Each row below holds a small network's activations on one input, seen along a few directions.
Each table varies a few parts of the input and shows all the possible inputs, shuffled.
A made-up example of a description, with smaller parts first: one of 8 places around a ring, together with either a single point or one of 9 places along a line or (one of 3 separate values, together with one of 4 places along a line).
Shared parts are said once, and a part with two or three values counts as separate values.
In the rows, 128 means zero.

Other details of the inputs vary at random and push rows far along three fixed directions, the same in every table; ignore that.
These rows show it; all are for the same input, with only those details redrawn:
[157  91 106 113 158 148 154 134 127 149 157]
[139 111  64  98 154  93 219 122 143  67 148]
[127 103 157 185 158 113 138 110 107 159 111]
[138 166  65  85  78 111 152 119 119  88 119]
[110 124 116 171 154  58 204  97 123  77 101]
[157  91 106 112 159 148 154 135 127 148 157]
[157  90 106 112 158 148 154 135 128 149 157]
[156 144 108 100  83 166  87 133 104 170 129]

Table:
x1: [ 94 131 143 170 141  53 192 138 151  65 100]
x2: [138 105 134  91 173 144 132 144 147 132 166]
x3: [132 104 130  97 168 158 138 152 152 131 145]
x4: [102 182 110 159  78  70 133  94  98 105  78]
x5: [101 116 176 165 171 124 120 120 139 144  98]
x6: [138 166  65  85  78 111 152 120 119  88 120]
x7: [138 133 113 101  87 181  54 104 129 141 144]
x8: [143 180  53 100  84 114 146 118 120  85 131]
x9: [144 156 151  89  83 181  89 165 129 149 124]
x10: [108 154 177 168  81 127  54 145 108 167  80]
x11: [117 116 188 185 138 110 131 152 137 148 110]
x12: [106 112 171 179 155 108 115 140 136 152 105]
x13: [132  80 113 120 158 157 126 109 148 132 184]
x14: [165  97 104 121 161 154 152 134 126 142 161]
x15: [ 69 167 115 164  68  86 111  70 115  77 104]
x16: [134 147 138  87  92 178  73 157 122 147 118]
x17: [139 151 140  80  95 162  69 149 118 146 139]
x18: [107 120 175 155 175 110 117 113 134 143 121]
x19: [134 174  50  98  81 106 149 122 115  92 133]
x20: [113 113 191 166 161 129 135 141 132 135 108]
x21: [138  79 114 119 166 161 124 106 152 127 179]
x22: [148 113 152  96 154 149 148 157 146 129 170]
x23: [114 170 199 150  88 133  60 129 101 159  96]
x24: [103 112 165 176 158 104 115 132 143 154 103]
Question: What is each input in this table made of?
Answer: either one of 4 places along a line or one of 5 places around a ring or (one of 3 separate values, together with one of 5 places along a line)
Question: Change only the place on the line of 5 in x24. List by row number the other rows that result.
Answer: x1, x10, x11, x12
Question: List by row number the other inputs of the same sort as x15.
Answer: x7, x13, x21

Table:
x25: [ 99 129 187 162  99 107  75 151 135 172 110]
x26: [140 156 204 136 125 140  69 142  92 197  84]
x27: [162 118  62  41 157 146 207 149 122 104 199]
x28: [133  77 150  85 142 170 137 149 154 125 149]
x29: [154  95 118 150 159 170 168 160 128 146 166]
x30: [131 103 169  96 113 204  64 151 136 179 115]
x31: [120 125  98 127  86 108 118 132 119 131 165]
x32: [169 132 102 143  90 134 130 133 120 118 125]
x33: [118 156  99 138  48  80  80 112 113 116 113]
x34: [157 162  71  64  95 165 125 195 146 110 117]
x35: [128 126 167 130 189 106 134 145 108 147 103]
x36: [181  79 135  95 158 194 165 195 159 156 195]
x37: [114 131  77 115 112 112 116 127 136 154 125]
x38: [136 128 106 173 147 114 172 121 137 132  90]
x39: [117 130  80 107 165 133 180 116 151  61 189]
x40: [149  43 143 110 167 234 115 144 126 190 190]
x41: [111 135 157 125  91 111 101 155 138 145 144]
x42: [113 163 184 145 136 160  23 134 121 168 103]
x43: [101  85 180 145 156 116 172 115 143  94 128]
x44: [162  99 111  97 190 150 154 125 115 185 146]
x45: [132 128 115 134 149  95 209 164 170  67 108]
x46: [101 151 131 120 100 115  58 166 125 159  98]
x47: [108 112 142 203 197  63 154  67 149  86 117]
x48: [ 98 100 135 175 146 113 137 133 124 155 154]
x49: [144 112 136 171 149 174 130 147 121 188 124]
x50: [ 99 126 202 182 180  93 134 107 160  99 123]
x51: [113 137  87  84  85 174 120 111 121 121 116]
x52: [ 98 153 105 134  84 128  82 129 114 173 117]
x53: [151 124 103 123 152  63 199 101 107  69 135]
x54: [160 144 125 117  99 165  45 103 119 141 156]
x55: [158 100 126 163 135 147 159 144 120 144 158]
x56: [125 167 216 152 100 128  80 130  72 178 101]
x57: [152 161 139 111  69 163 103 174 136 139 112]
x58: [110 132 134 160  91 110  99  78 110 118  62]
x59: [ 97 180 155 137 123  95 112 111 154  74  98]
x60: [ 97 117 152 203 202 101 140  70 140 134 105]
x61: [106 207 115  81  75 100 131 111 151  33 138]
x62: [159 181  74  80  81  94 131 105 101 106 102]
x63: [115 139 110  71  97 161  96 149 135 102  95]
x64: [162  94 157  80 188 136 170 161 137 147 166]
x65: [104 128 142 145 103 158  79  86 108 175  74]
x66: [101 157  86 104  53 101 156  87 111  45 114]
x67: [131 102 166 252 167  82 151 106 117 146  71]
x68: [112 126 149 181 165  45 208  87  90  88 122]
x69: [ 91 168 101 101  84  66 135 153 155  79 102]
x70: [113 106 117 151 205 137 162 102 150 113 162]
x71: [155 170  86  54  95 168 110 134  92 165 141]
x72: [169  64  69  57 132 164 163 123 150  88 181]
x73: [136  59 128 162 182 112 112 130 142 186 147]
x74: [108 185 100 129  87  96 125  81 122  54 144]
Question: What is each input in this table made of?
Answer: one of 5 separate values, together with either one of 4 places along a line or one of 6 places around a ring
Question: The inputs of x57 and x64 match in every part but the choice among 5 separate values. If x34 is changed in the same way as x57 into x64, which row does it become?
Answer: x35
